Small tables with named rows and columns. After each table, cells are looked up by row and column.

Table gafumu
,mer,mek,duv
par,100,78,166
dat,93,156,166
diruf,107,144,79
mereziz,200,155,100
vin,105,132,35
turalod,159,28,19

mek of turalod: 28
duv of turalod: 19
mek of mereziz: 155
duv of dat: 166
duv of mereziz: 100
mek of par: 78
mer of par: 100
mer of mereziz: 200

favuze:
	bef	mubom
pegus	79375	77732
lazesur	78761	17978
gam	65463	57475
robag	78473	55378
rogitad	87907	52336
senag	69674	64311
logi	54859	27473
pofav	56037	56461
vup	85902	51481
kad	73262	46270
sige	70651	46280
kas	69274	75534

mubom of vup = 51481
bef of kad = 73262
bef of logi = 54859
mubom of robag = 55378
mubom of logi = 27473
bef of rogitad = 87907
mubom of kas = 75534
bef of vup = 85902
mubom of kad = 46270
mubom of gam = 57475

fam =
         linifo    dum  migefif   vone    tel    fir   dobo  novaf   vumi    fak
kugifud   64925  63172    78728  63280  83667  24610  56226  60220  65274  42812
fov       21082  63301    77817  51925  63481  80600  63830  27617  78060  85984
bazu      43886  25391    69748  47066  55881  58620  27463  63839  66022  95773
piba      37502  76796    62143  62332  53290  53213  69358  94259  67410  50589
bul       59809  61560    67690  68418  87521  26660  61002  62083  57190  50137
pubo      20018  45890    51429  54399  52377  76180  48825  17219  57724  37477
zep       93211  74464    55816  70443  33969  57479  51889  53487  45149  65510
pekago    53379  67048    19184  41858  66380  61328  75948  88620  71674  60853
vokit     79094  64894    14384  13043  78442  66276  68307  79924  91934  50512

bul, fir: 26660
pubo, fir: 76180
pekago, tel: 66380
zep, tel: 33969
bul, tel: 87521
fov, vumi: 78060
pekago, linifo: 53379

per.csv
,zevatis,vep,pumo,dag,zufi,tudi,puba
dodez,4177,2475,5113,5539,4509,7032,4811
vud,5359,3541,6282,5587,5469,8066,5690
fadep,4726,3044,3009,5486,2092,4486,3804
led,5806,7244,4537,1214,5910,3917,3991
nelefa,2711,4099,5264,3518,5988,4105,5675
robi,2270,4057,5788,4592,3560,4202,5583
tev,2458,5468,3126,4437,4084,3245,4503
mita,5504,4457,6394,2717,8200,5740,3392
kog,5725,3718,3465,4450,5856,4930,4539
rivabi,4881,5295,3066,5481,3900,2798,3406
butesa,4970,4732,1585,6604,2994,6054,3845
burupo,3476,3926,4550,1683,4485,4044,5087
fel,3653,3849,2812,6432,3750,4083,4369
fusipo,4420,2033,4073,5926,4677,6056,5289

What is the puba of vud in per?
5690
What is the pumo of fusipo in per?
4073
What is the zufi of fadep in per?
2092
What is the vep of fusipo in per?
2033
What is the tudi of mita in per?
5740
What is the puba of kog in per?
4539
What is the dag of fadep in per?
5486
What is the tudi of nelefa in per?
4105
What is the dag of mita in per?
2717
What is the puba of led in per?
3991
What is the pumo of butesa in per?
1585
What is the vep of fadep in per?
3044

beva
         ratigu  fino  zes  tinulek  zor  pon  riz  ref
fubuvaf     229   116  178      197  135  182  161  134
kebuz        54   149  136       88  168  122  170  134
bokapaf     190   131  169      193  151  173  147  140
vuviv       146   157  138      144  143  140  136  154
topetet      97   131  165      136  176  159  178  123
vud         127   137  160      162  163  158  154  137
mor         147   155  140      148  139  144  136  156

zes of mor = 140
tinulek of mor = 148
zes of bokapaf = 169
tinulek of vud = 162
riz of kebuz = 170
fino of topetet = 131
pon of bokapaf = 173
fino of vuviv = 157
riz of fubuvaf = 161
fino of bokapaf = 131
ratigu of mor = 147
ref of mor = 156
fino of mor = 155
riz of bokapaf = 147
ratigu of kebuz = 54
zes of fubuvaf = 178
ref of kebuz = 134
riz of mor = 136
Row with the largest ref: mor

tuli
         zabi  los  bav  zabal  zozelaf
kudimap   157  117  203    148      167
lis       211  121   95    148      169
mot       167  114    6    148      114
nula      181  120  179    148      175
vadadeb    41  100   40    148       46
legar      17   99   81    148       44
betat      11  100  151    148       60
gar       157  118  202    148      167
neza       25   99   63    148       43

kudimap, los -> 117
mot, zozelaf -> 114
gar, zabal -> 148
lis, los -> 121
legar, bav -> 81
kudimap, zabal -> 148
mot, bav -> 6
lis, zabi -> 211
lis, zabal -> 148
betat, bav -> 151
nula, zabal -> 148

vided:
	vunevo	nisokoz
goduk	156	107
vemim	109	243
falef	130	150
ror	128	117
morom	127	129
vevisir	133	58
bok	166	56
gikolud	186	130
vig	19	142
rapoz	176	153
tazasom	111	79
mun	108	112
sakuv	165	147
bimalud	46	91

rapoz, nisokoz => 153
falef, nisokoz => 150
bimalud, vunevo => 46
gikolud, vunevo => 186
goduk, nisokoz => 107
vig, nisokoz => 142
ror, vunevo => 128
vemim, nisokoz => 243
gikolud, nisokoz => 130
vig, vunevo => 19
vemim, vunevo => 109
sakuv, nisokoz => 147
falef, vunevo => 130

gemav
|  | nas | dag | keb | muk | zabazu | vok | nefedi | sanodu |
|---|---|---|---|---|---|---|---|---|
| fatada | -28.248 | -33.336 | 62.765 | 14.985 | -11.216 | -36.849 | -20.523 | -26.006 |
| pudo | -11.494 | -50.044 | -62.071 | -27.242 | -41.977 | 5.228 | -27.344 | 37.481 |
| tokivu | -11.227 | -44.937 | 15.260 | -14.101 | -36.213 | -18.712 | -18.497 | 3.367 |
| zonaf | -13.577 | 22.566 | -49.900 | 3.000 | 23.023 | 5.790 | -6.649 | -9.834 |
| nit | -2.045 | -71.568 | 15.901 | -33.370 | -67.238 | -18.310 | -20.343 | 20.323 |

nit, nas -> -2.045
nit, sanodu -> 20.323
tokivu, nefedi -> -18.497
pudo, zabazu -> -41.977
zonaf, zabazu -> 23.023
zonaf, keb -> -49.900

dig:
|  | suvi | kulis | sopo | vogu | ginu | bufe | buto | savina |
|---|---|---|---|---|---|---|---|---|
| tomavab | 29 | -58 | -10 | -19 | -39 | 55 | 13 | -1 |
| zenuli | 30 | -23 | -56 | 2 | -19 | -31 | 21 | 7 |
| vop | 12 | -15 | -23 | -24 | -5 | 50 | 31 | -25 |
| torev | 26 | 10 | -14 | -1 | 30 | 12 | 18 | 7 |
| kiz | 24 | -12 | -45 | 2 | -29 | -38 | 10 | 8 |
| vodum | 34 | -34 | -11 | -13 | -24 | 34 | 8 | -24 |
| vuduku | 27 | 22 | -26 | 3 | 28 | -2 | 17 | -7 |
| vimubim | 7 | 4 | -18 | -14 | 28 | 14 | 24 | 13 |
| nazavut | 46 | -22 | -28 | 9 | -16 | -15 | 7 | 3 |
| bunal | 14 | 22 | -27 | -10 | 24 | 3 | 22 | -1 |

What is the savina of vop in dig? -25
What is the ginu of nazavut in dig? -16
What is the savina of bunal in dig? -1
What is the buto of vimubim in dig? 24
What is the kulis of zenuli in dig? -23
What is the bufe of torev in dig? 12
What is the bufe of bunal in dig? 3
What is the savina of vodum in dig? -24
What is the bufe of vop in dig? 50
What is the bufe of kiz in dig? -38
What is the savina of vimubim in dig? 13
What is the buto of vop in dig? 31
What is the sopo of tomavab in dig? -10
What is the ginu of tomavab in dig? -39
What is the savina of nazavut in dig? 3
What is the buto of vuduku in dig? 17
What is the sopo of zenuli in dig? -56
What is the buto of tomavab in dig? 13

